These are the activations of a small neural network, seen along a few directions. Each row is one input.
Each table varies a few parts of the input and shows all the possible inputs, shuffled.
Descriptions start from the smaller parts, as in this example, which fits no table here: one of 3 separate values, together with either a single point or one of 11 places around a ring or (one of 4 places along a line, together with one of 8 places around a ring).
Shared parts are said once, and a part with two or three values counts as separate values.
In the rows, 128 means zero.

Other details of the inputs shift rows strongly along two fixed directions, in all tables alike. That doesn't count.

Table:
x1: [104 122 127 119 103 120 141 119 105 109 111]
x2: [239 169 207 133 105 180 104  86 157 140 145]
x3: [ 47  82  87 106 155 112 132 141 121 126 153]
x4: [147 162 170 146 155 157  90 130 153 169 162]
x5: [126 124 128 132 109 125 147 105 105 101 105]
x6: [111 125 138 111 169 162  69 138 154 161 202]
x7: [150 133 140 115 151 159  62 167 146 157 157]
x8: [100  89  87 118 150 114 124 162 110 120 107]
x9: [ 82 114  85 120 130 111 131 149 107 144 116]
x10: [114 101  98 121 145 119 142 154 115 109  98]
x11: [125 144 124 120 162 160  60 154 134 189 169]
x12: [ 94 114  85 128 153 121 140 140 105 141 111]
x13: [ 69 116 112 128 136 101 127 142 122 147 125]
x14: [130 142 135 155 107 106 155 107 133 116 106]
x15: [ 65 109  77 115 157 102 123 163  90 150 125]
x16: [ 95 128 121 137 126 104 134 124 129 135 117]
x17: [169 168 170 138  67 122 162  97 116  80 105]
x18: [165 161 161 142  74 119 178  94 149  68 132]
x19: [163 151 161 117 149 157  61 176 142 156 168]
x20: [147 135 135 143  98 125 169  92 146  81 130]
x21: [109  76  99 112 150 115 160 110 132 119 131]
x22: [196 124 153 114 155 162  80 148 155 162 144]
x23: [109 121 123 121 111 121 139 111 105 108 107]
x24: [178 138 143 122 162 166  77 134 147 194 160]
x25: [164 129 144 147 106 107 171  94 144 122  95]
x26: [ 82  98 105 117 155 129 134 128  90 125 115]
x27: [185 169 139 157  73 124 166  98 135  99  94]
x28: [129 118 117 122 106 117 135 153 128 107 104]
x29: [113 148 138 145 107  94 155 124 123 116 114]
x30: [133 128 131 137 118 130 170 100 142  88 132]
Each input here is: one of 5 separate values, together with either a single point or one of 5 places along a line.
The inputs of x25 and x2 match in every part but the choice among 5 separate values. If x29 is changed in the same way as x25 into x2, which row does it become?
Answer: x17
Which other rows does x4 become when the choice among 5 separate values takes its other values? List them by row number.
Answer: x10, x12, x26, x30
Which other rows agree with x3 in the choice among 5 separate values? List them by row number.
Answer: x6, x18, x20, x21, x30

Table:
x31: [177 142 140 132 108 135 130 129 133 121 107]
x32: [113 123 112 133 100 101 169 116 118  94 100]
x33: [162 149 151 139 105 134 138 107 140 121 123]
x34: [164 161 165 136 112 151 108 122 148 132 150]
x35: [126 137 135 126 145 141  97 140 129 156 149]
x36: [ 90 102  97 130 104  86 193 110 108  77  87]
x37: [147 136 135 142  94 111 168 104 133  99  99]
x38: [183 146 148 133 111 141 121 132 139 126 115]
x39: [113 124 112 134  98 101 172 117 118  92  98]
x40: [ 40  70  66 107 177 103 132 150 100 141 129]
x41: [112 121 126 125 131 125 134 124 124 120 134]
x42: [168 136 136 130 117 137 123 133 129 127 109]
x43: [107 116 123 119 165 141  97 143 134 156 161]
x44: [147 125 128 119 148 145  94 153 128 155 132]
x45: [128 141 147 122 168 159  61 154 139 181 175]
x46: [162 153 160 137 101 140 138 104 142 107 133]
x47: [116 115 110 133 108 106 174 107 121  95 101]
x48: [125 133 129 132 114 119 141 126 130 112 122]
x49: [ 37  68  67 104 187 105 116 157  95 159 130]
x50: [116 118 119 126 134 124 136 123 128 125 132]
x51: [130 128 128 132 120 120 143 119 128 122 117]
x52: [119 128 140 118 155 149  90 136 133 152 168]
x53: [122 136 136 125 153 145  88 146 130 164 156]
x54: [168 164 163 139 116 151 107 121 144 139 143]
The inputs of x49 and x37 match in every part but one. If x35 is changed in the same way as x49 into x37, which row does it become?
Answer: x45
What is each input in this table made of?
Answer: one of 4 places along a line, together with either a single point or one of 5 places around a ring
Which other rows agree with x40 in the place on the line of 4? List them by row number.
Answer: x39, x41, x44, x51, x53
Which other rows does x47 become when the place on the ring of 5 takes its other values? List them by row number.
Answer: x33, x34, x46, x54

Table:
x55: [206 225 210 170  63 157 130  74 167 125 146]
x56: [186 164 153 124 145 161  45 170 128 196 127]
x57: [101  78  97  99 170 131 111 165 132 130 151]
x58: [140 108 120 119 136 141 133 131 140 103 135]
x59: [234 187 204 142  76 177 134  72 177 103 157]
x60: [141 120 149 101 203 181  32 171 165 200 215]
x61: [252 154 153 158  58 124 184  94 138  98  42]
x62: [138 113  91 128  93  95 165 160  88 103  39]
x63: [148 142 162 118 168 182  63 114 159 187 203]
x64: [137  63  73 105 142 112 144 162  93 115  64]
x65: [ 76  80  75 123 155 101 161 123 118 127 110]
x66: [167 164 154 142  84 142 131 133 143  85 128]
x67: [150 162 143 142  85 126 148 125 138  93 117]
x68: [193 158 153 149  75 127 186  69 144  90 112]
x69: [119  99 123 135  72  80 238  74 116  38  66]
x70: [ 35  29  25  98 236  96  98 184  68 214  89]
x71: [143 166 163 128 152 158  49 162 162 186 190]
x72: [121 114 121 136 160 121 122 128 149 167 148]
x73: [ 28  66  58 118 173  90 162 109  94 145 118]
x74: [152 148 145 129 102 133 112 156 147 104 142]
x75: [120 100 110 107 160 148 113 135 125 121 155]
x76: [143 133 165 130 129 136 129  92 149 129 148]
x77: [164 185 195 150  83 135 126  98 149 116 145]
x78: [147 169 165 124 141 173  68 149 137 158 187]
x79: [ 64 103  89 110 115 109 145 137  98  88 119]
x80: [125 100  97 142  95  80 209 102 133  84  81]
x81: [227 202 180 159   5 123 205  76 144  16  83]
x82: [ 84 110 116 126  75  80 196 115  99  39  78]
x83: [ 79  69 100 107 126  93 180 110 106  66  99]
x84: [153 153 161 133 183 176  68 118 154 199 196]
x85: [ 59 105 112 118 110  85 170 125  96  85 102]
x86: [176 198 197 174  40 104 191  64 145  77  94]
x87: [176 147 161 129 134 169 115 114 146 131 164]
x88: [133 173 149 153 115 133 127 114 130 142 139]
x89: [116 127 109 123 185 134  54 184 100 217 116]
x90: [ 52  55  38  85 178  99  98 211  59 143  72]
x91: [ 74  71  84  99 153 124 136 126 109 105 134]
x92: [208 129 149 114 161 178  60 162 138 186 135]
x93: [144 167 153 132  83 136 136 108 133  99 133]
x94: [181 148 169 125 151 183  77 130 169 157 183]
x95: [105 130 127 114 146 134  86 172 136 152 161]
x96: [110 155 155 120 166 173  42 147 138 197 208]
x97: [ 59 114  87 135 147  84 138 152 114 147 117]
x98: [ 73  90  83 132 169 106 149 120 122 148 116]
x99: [115 162 154 139 178 165  44 159 146 212 195]
x100: [ 70 115  86 136 113  84 171 129 107 103  89]
x101: [ 22  59  80 120 177  82 163 113  96 141 116]
x102: [ 99 133  98 147  78  82 203 105  99  77  76]
The inputs of x88 and x84 match in every part but one. If x81 is changed in the same way as x88 into x84, which row does it become?
Answer: x75
The inputs of x94 and x67 match in every part but one. If x76 is changed in the same way as x94 into x67, which row does it become?
Answer: x77
What is each input in this table made of?
Answer: one of 2 separate values, together with one of 4 places along a line, together with either a single point or one of 5 places along a line
Which other rows agree with x94 in the choice among 2 separate values and the place on the line of 4? List them by row number.
Answer: x59, x60, x69, x87, x92
A walk changes only the place on the line of 5. It starts at x97 and steps to x99. List the rest of the walk in order.
Answer: x88, x55, x86
Which other rows agree with x100 in the choice among 2 separate values and the place on the line of 4? List them by row number.
Answer: x56, x71, x77, x96, x102
Which other rows does x101 become when the place on the line of 5 takes its other values? List them by row number.
Answer: x72, x73, x84, x98
